Each row below holds a small network's activations on one input, seen along a few directions.
Each table varies a few parts of the input and shows all the possible inputs, shuffled.
A made-up example of a description, with smaller parts first: one of 2 separate values, together with either a single point or one of 9 places along a line or (one of 5 places around a ring, together with one of 6 places along a line).
Shared parts are said once, and a part with two or three values counts as separate values.
In the rows, zero is written as 128.

Other details of the inputs vary at random and push rows far along two fixed directions, the same in every table; ignore that.

Table:
x1: [120 167 132 165 159 111 171  97 109 152 135  92]
x2: [125 178  91 125 126  77 146 168  36  66  79 170]
x3: [105 157 120 175 159 130 165  64 133 188 154  62]
x4: [145 163 103 116 107  91 123 147 102  92 103 146]
x5: [110 187 119 169 174 103 182  85 102 174 144  79]
x6: [137  57 164  76 105 175  71 178 172 112 128 165]
x7: [147  63 122  97  68 166  70 163 185  98 106 191]
x8: [127 165  79 180 146 104 187  57 138 178 192  64]
x9: [ 96  79 121 178  67 204 109  46 249 205 165  98]
x10: [103  49 125 162  85 190 138  69 232 190 182 104]
x11: [124 177  85 177 119 124 144  53 156 175 165  80]
x12: [151  48 177  46 101 158  57 205 138  68 106 197]
x13: [149 109 155  67 134 122  96 187 100  70 107 168]
x14: [139  60 161  88 106 179  79 163 178 120 130 148]
x15: [122  49 187  50 105 159  71 208 140  67  92 206]
x16: [132  49 185  97  96 182  94 168 176 103 106 168]
x17: [136  55 158 112  99 200  89 142 211 162 148 135]
x18: [165 213 134  93 185  40 158 184   8  41  91 149]
x19: [116 127 144 117 145 115 129 125 100 125 124 131]
x20: [139  56 160  99 105 182  78 148 184 130 137 138]
x21: [100  54 145 172 102 212 112  58 233 228 173  75]
x22: [125 165  88 137 126  76 145 151  67  84  85 162]
x23: [152 151  96  94 109  93 111 202  54  47  82 191]
x24: [159 181 140  97 166  71 144 176  47  65 104 150]
x25: [102 207 109 176 186  84 184  79  84 172 150  70]
x26: [149 200 135  67 184  39 135 205   6  37  95 173]
x27: [108 181 116 174 175 100 173  71  98 168 146  63]
x28: [105 187  82 198 120 106 173  54 136 183 138  71]
x29: [126 181 101 174 169 107 161  63 112 194 173  53]
x30: [139  73 149 135 103 193 109 118 208 177 157 112]
x31: [120 186 133 115 179  70 159 143  47  90 105 125]
x32: [112 193  70 191 140  91 173  64 111 159 127  97]
x33: [123 126 151 127 137 131 143 133 125 130 122 131]
x34: [146  57 113 106  64 167  73 177 176 102 104 187]
Description of these inputs: one of 2 separate values, together with either a single point or one of 5 places along a line or one of 11 places along a line.
Changing only the choice among 2 separate values turns x15 into x6. The same change can be made to x9. Which row results?
> x11
Change only the place on the line of 5 in x23. List by row number the other rows that result.
> x4, x7, x11, x34
Change only the place on the line of 11 in x14. List by row number the other rows that result.
> x6, x12, x13, x17, x18, x20, x24, x26, x29, x30

Table:
x35: [117 171 115 137 169  68 180 126  59 105 125 118]
x36: [118 112 148 132 112 147 128 138 148 117 108 147]
x37: [126 111  99 180 120 172 147  71 199 222 194  64]
x38: [138 130 139 104 143 132 114 133 138 133 148 118]
x39: [112  97 142 130 124 150 132 144 131 130 121 142]
x40: [110 131 126 111 113 115 117 151  98  91  92 171]
x41: [134 160  92 148 122 116 124 115 111 133 124 111]
x42: [142 151 139 121 150 118 117 137 101 128 130 107]
x43: [152 172 117 122 139  87 141 146  99  97 128 136]
x44: [135  94 132 118 123 135 126 134 138 120 147 142]
x45: [121 133 135 135 126 112 151 119 129 113 122 130]
x46: [103 134 138 151 152 136 153  69 152 176 157  75]
x47: [140 193 114 142 158  86 156 139  74 109  96 126]
x48: [134 115 154  92 141 127 115 129 128 110 139 136]
x49: [135  94 119 103  84 147  86 148 164 117 132 159]
x50: [124 126 114 125 111 131 105 143 124 122  98 151]
x51: [108 141 112 129 116 102 141 109 110 119 119 137]
x52: [111  84 176  99 124 167  99 146 150 124 116 149]
x53: [142 183  96 183 142 123 163  83 129 172 145  67]
x54: [128 117 114 110 107 118 113 125 129 103 128 154]
x55: [144 104 143 109 102 136 122 133 152 107 131 153]
x56: [126  72 137 143 113 176 106 143 173 161 128 130]
x57: [146 112 122 118 131 140 120 160 117 116 123 134]
x58: [126 137 148 128 150 131 116 133 118 147 121 115]
What is each input in this table made of?
> one of 4 places along a line, together with one of 6 places around a ring
Change only the place on the ring of 6 in x51. List by row number the other rows that result.
> x40, x41, x49, x50, x54
Change only the place on the ring of 6 in x35. List by row number the other rows that result.
> x37, x39, x44, x56, x57

Table:
x59: [161 109 157 141 148 179 154 141 194 174 182 113]
x60: [118 138 176 137 155 161 162 163 127 134  93 154]
x61: [136 116 176 174 151 173 156 115 151 153  96 110]
x62: [137 127  81 147 123 112 154  99 166 156 178 145]
x63: [110 182  84 197 154  63 180  62  79 135  96 124]
x64: [ 82 198 104 144 147  77 185 128   5  95 111 141]
x65: [110 127 143 108 123  92 127 169  12  24  70 183]
x66: [112 155 114 116  88  94 153 207  83  49  54 204]
x67: [ 58 158 111 149 185  89 176 104  81 153 122 118]
x68: [138 215  58 158 105 106 129 141 117 140 117 111]
x69: [101 209  91 111 204  58 121 139  47 131 128 113]
x70: [158 209  58 176 109  95 129 110 109 134 102  82]
x71: [118 132  95 198  81 138 165  98 157 140  87 106]
x72: [153  88 117 112 108 140 125 124 104  87 161 129]
x73: [ 76  61 171 156 110 203 143 114 196 214 142  94]
x74: [155  54 188  60 108 172  37 199 139 105  93 141]
x75: [180 168 154 135 164 139 103 145 114 135 103 105]
x76: [103 153 176  99  98 145  76  46 209 149 155 100]
x77: [160  97 105  81  64 130 126 211 154  59 124 196]
x78: [163  21 182  87 109 176 108 160 178 128 153 115]
x79: [102  69 110 132 147 159 138  96 201 194 204  99]
x80: [ 85 190  82 187 149  72 191  80  94 159 115 137]
x81: [108 122 165 142 156 120 162 122  84 137  95  92]
x82: [134 108 203  34  98 112 109 116 173  50 153 172]
x83: [ 72 165 197 107 120  92 144  67 137  91 112 139]
x84: [ 97 104 154  86 170  74 118 175  45  41  58 187]
x85: [123  74 135  70  67 195  40 178 138 110 130 179]
x86: [123  93 108 131  99 163 137 118 143 141 201 122]
x87: [126  63 111 147 151 150 133  70 191 180 189  75]
x88: [126 104 163  90 123 166  71 179 144 158 133 121]
x89: [148 163  69 168 128 115 105  61 146 177 125 102]
x90: [167 123  89 136 130  86 146 100 130 111 144 144]
x91: [155 231 138 138 194 106 134 163  75 142 121 113]
x92: [183  92 160 160 147 181 145 109 198 170 171  85]
x93: [139 106 135  57 153 103  53 176  84  73  85 163]
x94: [169 113  78 169  78 140 157 101 188 139 153  94]
x95: [146  38 189  47 111 155 101 226 150  92 149 176]
x96: [138 183  83 151 134 114 113  86  61 136 137  75]
x97: [122 136  81 156 104 146  87  95 187 196 148 134]
Changing only one part turns x68 into x77. The same change can be made to x89. Which row results?
> x90
What is each input in this table made of?
> one of 3 separate values, together with either a single point or (one of 2 separate values, together with one of 6 places along a line)
A walk changes only the place on the line of 6. It starts at x70 and steps to x89. List the rest of the walk in order.
> x96, x93, x74, x75
Change only the place on the line of 6 in x92. List by row number the other rows that result.
> x72, x78, x87, x90, x94
Change only the choice among 3 separate values in x76. List by row number the other rows that result.
> x82, x83
Change only the choice among 2 separate values in x65. List by row number the other rows that result.
> x64

Table:
x98: [160 158 129 110 147 108  86 212  88  95 104 134]
x99: [154 177  92 152 130 108 170 114 119 116 153 111]
x100: [ 99 153 158 163 149 151 151  76 140 194 151  83]
x101: [149 160  72 154 126 110 144 109  92 127 159 111]
x102: [116 137 127 164 115 137 139  83 162 133 113 123]
x103: [143 161 119 144 161 117 148 154  75 129  78 126]
x104: [105 124 100 186 112 146 123  53 152 170 133 100]
x105: [142  90 115 116  84 154  77 111 177 133 135 130]
x106: [147 158 161  95 156 118 121 142 102 123 146 127]
x107: [143 165  74 145 117 104 148 113  98 131 152 103]
x108: [142  45 172  92 115 156 107 146 180 121 158 144]
x109: [ 91 155 137 133 178 119 159 108  95 136 126  92]
x110: [114  69 113 148  75 178 111 123 155 131 128 151]
x111: [119 142 118 140 100 117 157 137 113 102 107 142]
x112: [135  68 117  77  82 150  69 175 164 102 125 192]
x113: [138 170 144 149 161 137 145  81 143 186 178  77]
x114: [143 162  85 170 111 125 166  87 151 162 169  80]
x115: [118 130 110 115  98 108 134 159  77  79  94 165]
x116: [165 125 103 171 146 151 134 107 163 206 143  81]
x117: [182 142 121 101 152 122 114 189  89 105  96 145]
x118: [119  31 199  83 105 157 116 169 153  85 113 190]
x119: [164 100 130 131 109 194  80 164 167 155 131 114]
x120: [110 169 165 114 163  99 143 139  65 119 114 128]
x121: [137  68 161  76 135 157  93 154 154 108 142 138]
x122: [132 141 109 192 154 137 159  98 131 201 111  88]
x123: [104 138 147 150 165  93 181 100  98 134 136 105]
x124: [133 116 140 103  98 125 136 182 107  47  86 196]
x125: [132 157  94 138 125 110 142 114 150 145 150 124]
x126: [103 149 116 131 122 101 147 137 118 111 102 162]
x127: [136 138  85 123 131 108 112 134 109 117 143 156]
x128: [147 114 167  50 149 123  98 189  99  72 122 158]
x129: [112 137 173  86 155 110 125 166  72  91 100 152]
x130: [101 131  98 141 127 113 126 127 101 117 112 166]
x131: [147 167  85 148 138  98 119  87 102 125 142 109]
x132: [150 145 145 108 168  77 166 136  83  97 152 129]
x133: [146 143 141 110 175  78 151 133  91 103 149 117]
x134: [147 152 109 111 112  96 112 122 122 108 118 126]
x135: [106  88 169 103 146 126 130 147 115  99 112 144]
x136: [104 162 153 109 173 103 151 138  70 108 111 120]
x137: [155 145 106  91 101  93 128 174  89  73 117 155]
x138: [114 114 126 116  97 120 100 127 117  97  86 158]
x139: [133 162 131  91 184  99 137 143  79 100 139 108]
x140: [ 99  41 179  95 118 184  98 143 171 122 117 145]
x141: [160 132 130 106 115 121 107 135 147  81 118 156]
x142: [102 143  94 181  95 134 167  82 144 174 137  87]
x143: [143  43 175  65 123 155  84 175 161  91 138 160]
x144: [134  55 127 127  80 201  92 124 252 156 160 156]
x145: [112 145 125 117 130 102 143 157 110  78  92 190]
x146: [110  77 143 179  98 206  82 140 208 196 124  95]
x147: [129 147 135 142 159 141 136  88 144 190 180  64]
x148: [139 175 143 122 166 108 137 116  99 153 162  90]
x149: [127  96 107 112  88 147 100 134 186 149 144 145]
x150: [ 90 120 106 150 100 135 136 106 162 165 122 132]
x151: [108 171 108 154 120  90 146  88 108 133 101 108]
x152: [106 152 114 182 113 127 150  59 162 166 123  90]
x153: [ 89 114  98 154 104 140 127 102 153 164 127 135]
x154: [ 98  93 151 168 144 145 159  74 168 180 156  85]
x155: [116 177 171 118 166 104 149 132  74 114 111 138]
x156: [145  66 137 124  67 184  79 105 236 149 143 128]
x157: [136 176 124 152 150 126 133 162  70 122  86 118]
Changing only one part turns x129 into x147. The same change can be made to x157. Which row results?
> x119
Changing only one part turns x140 into x121. The same change can be made to x151. Which row results?
> x134
What is each input in this table made of?
> one of 2 separate values, together with either one of 4 places along a line or one of 11 places along a line or (one of 3 separate values, together with one of 5 places along a line)
Change only the choice among 2 separate values in x100. List by row number the other rows that result.
> x106
Change only the place on the line of 5 in x125. List by row number the other rows that result.
> x112, x127, x144, x149
